These are the activations of a small neural network, seen along a few directions. Each row is one input.
In each table, some parts of the input vary, and every possible input appears once, in random order.
A made-up example of a description, with smaller parts first: one of 6 places along a line, together with either a single point or one of 11 places along a line or (one of 3 separate values, together with one of 5 places around a ring).
Shared parts are said once, and a part with two or three values counts as separate values.
(in the rows, 128 means zero)

Other details of the inputs vary at random and push rows far along three fixed directions, the same in every table; ignore that.

Table:
row 1: [160 136 169 119  31 138 140  95  78 162 122 131 115 149]
row 2: [102 118  86 102 187  89 106 121 123 142 118 163 153 134]
row 3: [ 72 113  95 125 211 156 128 163 140  86 148  65 113  87]
row 4: [153 150 167  99 124 148 138 133  83 175 120  97 104 106]
row 5: [ 69  87  55 124 216  73  89 110 189 104 119 179 169 137]
row 6: [ 95  93  81 137 145  99  78  76 168 100 113 171 152 160]
row 7: [158 161 127 124 135 144 123 119  43 160  95  89 135 124]
row 8: [116 129 124 110 100 140 154 121  98 119 141 115 115 125]
row 9: [104  98 144 150 134 139 182 149 191  89 172  84  98  84]
row 10: [180 141 146 128  86  84 112  77 114 156  90 168 158 162]
row 11: [162 130 147 109  82  90 102  76 119 179 101 167 142 162]
row 12: [128 114 175 140  55 156 138 124 162 111 157 116  95 116]
row 13: [154 124 168 165  65 140 142 133 159 102 153 103 112 111]
row 14: [167 139 148 127  82  89 103  98 116 170  88 183 156 154]
row 15: [114 128 138 120 201 161 142 145  94 145 113  65 112  91]
row 16: [125 130 121 142 118 118 139 142 160  77 163 119 125 113]
row 17: [140 133 150 139 125 115 147 139 177  90 151 129 116 106]
row 18: [103 140 101  88 230 141 130 139  72 148 103  84 132 105]
row 19: [112 117  96 128 161 148  78 147 142 163 103 167 147 198]
row 20: [149 134 157 153  78 134 116 122 159 110 139 120 123 121]
row 21: [ 94 102  63 150 201  70  88 105 185  96  96 184 179 140]
row 22: [142 145 146 126 124 118 147 149 119 134 131 138 122 110]
row 23: [129 145 157 137 128 175 112 132 123 108 115 102 121 105]
row 24: [125 162 112  96 231 139 125 148  74 129  97  92 140 102]
row 25: [ 93 144  96 116 210 152 106 140 115  80 118 112 141 109]
row 26: [135 132 130 131 122 184 161 178  71 183 126 105 110 167]
row 27: [101 111 134 127 197 140 107 142 122 149 106 113 134 104]
row 28: [106 114 163 132 159 156 125 156 142 144 128 102 112  88]
row 29: [119 130 150 119  91 151 149 137 131 105 165 114  94 110]
row 30: [ 70 114  61 123 238 169 118 186 130 125 123 123 139 163]
row 31: [164 141 167 118  39 129 126 106  90 175 131 119 111 140]
row 32: [118 117 143 150 144 134 178 159 192  65 163  93 113  82]
row 33: [148 132 158 155  75 139 131 141 177  93 164 113 106 105]
row 34: [125  99  89 148  73 109 146 130 167 141 148 192 142 211]
row 35: [155 140 110 116  94  71 141 103  95 154 103 181 162 154]
row 36: [121 138  86 129 145 115 105  88 109 111  97 152 161 148]
row 37: [ 96  85  85 140 177  78  88  98 179 126 110 177 163 142]
row 38: [115 124 142 117  94 148 163 141 128  99 169 108  99 109]
row 39: [100 102 125 154 114 140 162 146 172  86 177  83  99  96]
row 40: [131 111 148 149  89 175 154 178 144 150 150 124 107 166]
row 41: [154 131 144 119  57 103 179 112  78 186 131 140 127 132]
row 42: [111 129  87 107 162  98  78 106 125 128 126 147 137 145]
row 43: [171 144 113 122  93  72 139  77 104 151  98 167 160 160]
row 44: [149 165 132  99 149 125 150 147  43 167 102 122 138 115]
row 45: [130 160 141 114 220 161  96 138  88 148  72  87 138 103]
row 46: [104 105 127 147 127 172 158 205 192 105 187 128  93 146]
row 47: [114 128 120 139 115 138 148 128 152  70 148 124 130 115]
row 48: [148 168 114 105 139 137 139 130  36 150 105  92 137 122]
row 49: [109 111 142 130 129 117 145 150 167 119 163 138 111 101]
row 50: [127 148 126  98 133 145 147 146  64 145 144  81 107 110]
row 51: [131 134 100 134 139 119  93  84 111 116  92 153 159 149]
row 52: [131 107 165 175 103 136 176 159 179  98 152 110 110  87]
row 53: [159 157 118 112  75  98 108  82  99 131 116 183 149 163]
row 54: [125 137  75 134 159  97  98  96 114 119 101 142 163 147]
row 55: [144 102 133 144  46  85 105  81 165 131 143 162 134 163]
row 56: [141 107 115 141  63 120 114 137 185 147 150 201 132 206]
row 57: [148 165 149 118 133 167 111 114  46 151  83 103 136 126]
row 58: [101 108 100 125 134 109  66  89 184 100 123 177 139 150]
row 59: [153 154 157 122 148 140 127 138  54 180  77 114 139 116]
row 60: [115 106 162 137 121 131 163 154 204  87 186 108  89  88]
row 61: [111 122  78 139 169  82  65 104 186  78 129 172 157 146]
row 62: [120 101 175 147  91 135 153 155 195 118 174 127  95  89]
row 63: [178 165 166 120  37 142 133 104  84 146 123 141 122 136]
row 64: [ 99 111 122 142 173 158 127 146 129 111 140  66 106  96]
row 65: [109 144 107  82 232 139 125 144  74 148 111  90 127 104]
row 66: [165 160 144 118 151 136 142 118  53 166  83  98 137 119]
row 67: [113 113 120 132 121 169 171 198 148 124 177 124 105 154]
row 68: [152 139 174 112 122 148 147 127  75 176 112  86 111 112]
row 69: [109 108  94 131 141  95  63  96 184 111 131 163 139 147]
row 70: [ 96 104 132 147 105 155 164 137 165  80 166  97 100 101]
row 71: [158 121 145 145  59  77 118 107 182 127 128 197 142 145]
row 72: [192 162 177 118  58 119 147 112  99 161 118 134 120 128]
Each input here is: one of 8 places around a ring, together with either a single point or (one of 2 separate values, together with one of 4 places along a line).
The inputs of row 64 and row 55 match in every part but the place on the ring of 8. If row 26 is changed in the same way as row 64 into row 55, which row does it become? -> row 40
The inputs of row 15 and row 9 match in every part but the place on the ring of 8. If row 6 is changed in the same way as row 15 into row 9, which row does it become? -> row 70
Which other rows agree with row 5 in the place on the ring of 8? List them by row number. -> row 3, row 8, row 18, row 30, row 32, row 35, row 47, row 48
Which other rows does row 42 become when the place on the line of 4 takes its other values? List them by row number. -> row 29, row 49, row 60
Which other rows does row 28 become when the choice among 2 separate values takes its other values? List them by row number. -> row 14
Start at row 61 and move only the place on the ring of 8, one step at a time. The first step leads to row 33. Which rows follow, in order? -> row 20, row 13, row 7, row 54, row 48, row 16
